J_722: [-0.20 -1.47  0.17 -5.55  4.04 -0.58 -3.46  2.52 -5.55 -3.73  0.34  7.82]
J_191: [ 2.07  3.51  0.95 -1.31  5.60  0.95 -0.66  0.40 -1.31 -0.77 -0.38  9.23]
J_820: [ 1.31  2.29 -2.48 -1.48  0.65  2.53 -0.62  2.15 -1.48 -2.74 -0.09  0.99]
J_785: [ 3.89 -1.48 -1.74 -0.75  4.89  5.17  0.51  1.07 -0.75 -2.67  0.16  4.92]
[ 1.31  2.29 -2.48 -1.48  0.65  2.53 -0.62  2.15 -1.48 -2.74 -0.09  0.99]
J_820
common J_820 J_785: 
[-1.48]

J_446: [1.34 1.34 1.89 5.92 5.93]
J_867: [-3.30  1.34  5.19  5.42 -3.28]
J_808: [-3.65  1.89  4.86  5.93  1.88]
common J_867 J_446: 
[1.34]
[-3.30  1.34  5.19  5.42 -3.28]
J_867
common J_446 J_867: 
[1.34]

J_500: [ 0.35 -1.58 -0.64 -0.93 -0.20 -4.41 -1.77  0.61  2.05 -0.33 -3.81 -4.46
  7.47 -4.08  1.39]
J_562: [ 6.02 -1.41  2.06  1.22  0.91 -3.28  1.02  2.45  1.25  0.38 -1.40 -6.22
  4.33 -5.06 -1.34]
J_370: [ 4.26  1.45  1.28  3.30  1.93  4.25  7.49 -0.50  0.12 -3.05 -2.36 -0.10
  0.40 -1.53 -4.73]
J_339: [-2.53  1.15 -4.33 -3.56 -4.54  0.24 -3.77  2.84  1.37 -2.77  1.60  2.99
  1.65  5.94  4.28]
J_979: [ 5.57  2.58 -2.51 -1.66 -4.43  2.84  0.79 -0.41  1.70 -4.75  3.57  1.59
 -0.02  6.35  1.75]
J_715: [-2.30  0.58 -0.16  1.28  1.96  3.87  0.41  0.72 -2.76  2.62  3.74  2.50
 -8.88  2.87 -1.24]
J_290: [ 1.08 -0.57 -3.58 -1.90 -0.26  0.78 -4.19  2.63  2.23  1.15  3.74 -9.12
  0.86 -0.36  1.62]
J_858: [-3.31 -1.04 -0.02 -0.90 -1.36 -4.10 -0.23  1.62  0.60 -1.62 -6.42  3.99
  7.14 -1.41  1.26]
J_800: [-6.43 -2.27  0.13 -1.77 -0.02 -5.22 -5.19 -0.38 -1.51  3.67 -2.04  3.22
  0.78 -0.71  3.38]
J_537: [-4.86  1.58 -4.53 -1.50 -1.90  2.84  0.36 -3.76  2.00 -4.67 -3.28  2.91
  4.30  2.84  1.26]
common J_537 J_339: 
[2.84]
common J_537 J_858: 
[1.26]
common J_290 J_858: 
[1.62]

J_677: [ 0.35  1.61  2.37  2.06  0.38 -1.50]
J_873: [-0.89  1.61  2.37  2.06  0.38 -3.35]
J_563: [ 2.03 -4.50 -6.71  1.49 -6.33  4.11]
J_561: [ 0.34  0.14  2.91  0.35  1.78 -2.39]
J_333: [ 0.65  1.44  2.02  1.83  0.84 -6.34]
J_908: [ 0.33  2.03  0.64  0.10 -0.19 -1.84]
J_478: [ 0.84  1.00  1.84 -3.52  0.65 -1.05]
J_977: [ 1.12 -1.32  2.79  1.19  0.77 -2.99]
J_17: [ 0.93 -4.54 -6.34  1.74 -1.43  4.64]
common J_561 J_677: 
[0.35]
[-0.89  1.61  2.37  2.06  0.38 -3.35]
J_873
common J_563 J_908: 
[2.03]
common J_17 J_333: 
[-6.34]

J_712: [ 5.38  2.10 -0.09 -1.86 -3.14 -0.70 -1.57  1.89  2.24  1.92]
J_204: [ 0.47 -1.09  5.38  1.02  0.31 -2.83 -7.54 -4.35  2.82  3.20]
J_467: [ 2.08  3.96  8.84 -4.62  5.20 -0.69  1.03 -1.80  0.64  0.34]
J_603: [-2.40  2.63  4.96 -3.58  2.77 -0.85 -3.57 -1.91 -3.47  1.72]
J_493: [ 1.52  0.02  0.02 -7.18  1.64  5.37  1.47  1.90  0.73 -3.46]
J_919: [ 1.57  4.16  0.60  1.88 -6.50 -3.48  3.74 -2.40  2.83  1.03]
J_931: [ 4.66  0.07  5.44 -1.66  0.32  0.96 -3.46  2.65 -4.19  3.59]
common J_603 J_919: 
[-2.40]
[ 4.66  0.07  5.44 -1.66  0.32  0.96 -3.46  2.65 -4.19  3.59]
J_931
common J_919 J_467: 
[1.03]
common J_493 J_931: 
[-3.46]
common J_712 J_204: 
[5.38]

J_984: [ 5.88 -0.10 -3.52 -0.49  0.08 -0.42  2.48  0.48 -1.40 -1.90  2.47  1.54
 -0.42 -0.42 -4.58 -5.28  4.04 -0.77  1.93]
J_999: [ 0.09 -0.50  1.35  0.73  0.41  5.88  3.52  1.78  2.49 -7.47  0.50 -0.64
  0.20 -1.88 -4.67 -2.70 -0.11  0.39 -1.70]
J_116: [ 5.04 -0.88 -2.16  0.01 -0.02  2.18  0.01  2.48  2.37 -3.62  3.66  0.08
  0.29 -0.49 -5.08 -4.56  3.17 -0.50  1.47]
common J_984 J_999: 
[5.88]
common J_999 J_984: 
[5.88]
common J_116 J_999: 
[-0.50]

J_969: [ 0.39 -0.27  0.27 -2.69 -2.07  3.48 -0.01  1.64 -0.35 -1.00 -0.32  2.91
  0.58]
J_445: [-1.26 -6.68  1.38 -0.67  1.51 -0.21  1.53 -2.69  0.73  0.57 -6.17  4.19
  2.28]
J_32: [-0.08 -2.68 -0.21  2.12 -0.35  2.29  1.08 -0.20 -0.09  0.53 -2.12  2.99
  0.22]
J_261: [ 0.86  2.42 -0.83  0.67 -2.54 -0.14 -0.40  4.26  1.04  2.35  4.19  4.18
 -0.27]
common J_969 J_32: 
[-0.35]
common J_445 J_969: 
[-2.69]
common J_32 J_445: 
[-0.21]
common J_445 J_261: 
[4.19]

J_492: [ 2.09 -4.37  5.18 -0.83 -0.64  1.71]
J_707: [-2.09 -6.76  3.85 -0.82 -2.53 -4.27]
J_849: [-5.09 -2.66 -0.52 -0.82 -0.81  0.85]
J_7: [ 3.58 -3.00  3.28  3.41 -2.29  0.38]
J_233: [ 0.77  1.55 -0.83  1.89 -0.76  1.63]
J_373: [4.05 1.63 1.94 4.80 1.62 2.95]
common J_492 J_233: 
[-0.83]
common J_849 J_707: 
[-0.82]
common J_233 J_373: 
[1.63]

J_301: [ 1.36 -3.14  0.74 -3.85]
J_569: [ 0.51 -0.97 -1.03 -1.09]
J_536: [-1.02  2.22 -1.02  0.67]
J_286: [-3.04 -1.39 -1.02 -3.18]
J_826: [-3.18 -3.14 -2.11 -3.18]
J_679: [-1.02  1.36  0.56  1.88]
J_44: [ 1.37 -3.18 -2.11 -0.76]
common J_679 J_286: 
[-1.02]
common J_286 J_826: 
[-3.18]
common J_536 J_679: 
[-1.02]
common J_301 J_826: 
[-3.14]
[ 1.37 -3.18 -2.11 -0.76]
J_44
common J_301 J_679: 
[1.36]
[-3.04 -1.39 -1.02 -3.18]
J_286

J_648: [-2.89  2.94  0.80  5.01  3.95 -3.24 -6.33  7.48 -3.02  1.05  2.28 -5.18
 -6.26 -8.25 -6.76 -1.03 -4.80  4.47]
J_11: [-1.76 -7.53 -6.83 -4.21  0.66 -6.76  0.68  0.12 -0.82  2.45 -7.63 -6.75
  1.85  2.90 -8.00  7.08 -7.68 -0.22]
J_775: [-2.89  2.94  0.80 -1.79  3.95 -3.24 -6.33  7.48 -3.02  1.05  2.28 -5.18
 -6.33 -8.25 -6.76 -1.03 -4.80  4.47]
common J_648 J_11: 
[-6.76]
common J_11 J_775: 
[-6.76]

J_416: [-2.78 -5.55  1.02 -0.73 -0.59 -3.04 -3.25 -2.14 -0.71 -7.34  1.89  0.74
 -2.05 -0.54 -1.29 -5.51 -0.75 -0.91  0.85 -4.16 -4.17 -4.92 -2.87 -0.60
  6.79  2.56 -2.53  6.69  0.33]
J_590: [ 1.69  4.48 -1.21 -2.33  0.47  1.67  2.17  0.18 -2.69  4.18 -4.28  2.19
 -0.22  4.60  0.81  6.83  3.05 -1.73 -0.82  3.91  1.89  3.56  1.65 -1.71
  6.93  1.33  1.71  7.03 -0.52]
J_871: [ 0.06  0.03 -2.05 -1.10  4.76  2.67  3.03  1.40  3.98  0.16 -0.71 -4.27
  1.93  1.61  2.64  0.23  1.34  4.21 -4.51  6.00  4.30  3.82  3.59  4.38
  6.02 -4.86 -2.40 -5.37  0.30]
J_786: [ 0.06  0.03 -2.05 -1.10  4.76  2.67  3.03  1.40  3.98  0.16 -0.71 -4.27
  1.93  1.61  2.64  0.23  1.34  4.21 -4.51  6.00  4.30  3.82  3.59  4.38
  6.02 -4.86 -2.40  4.01  0.43]
common J_416 J_590: 
[1.89]
common J_590 J_416: 
[1.89]

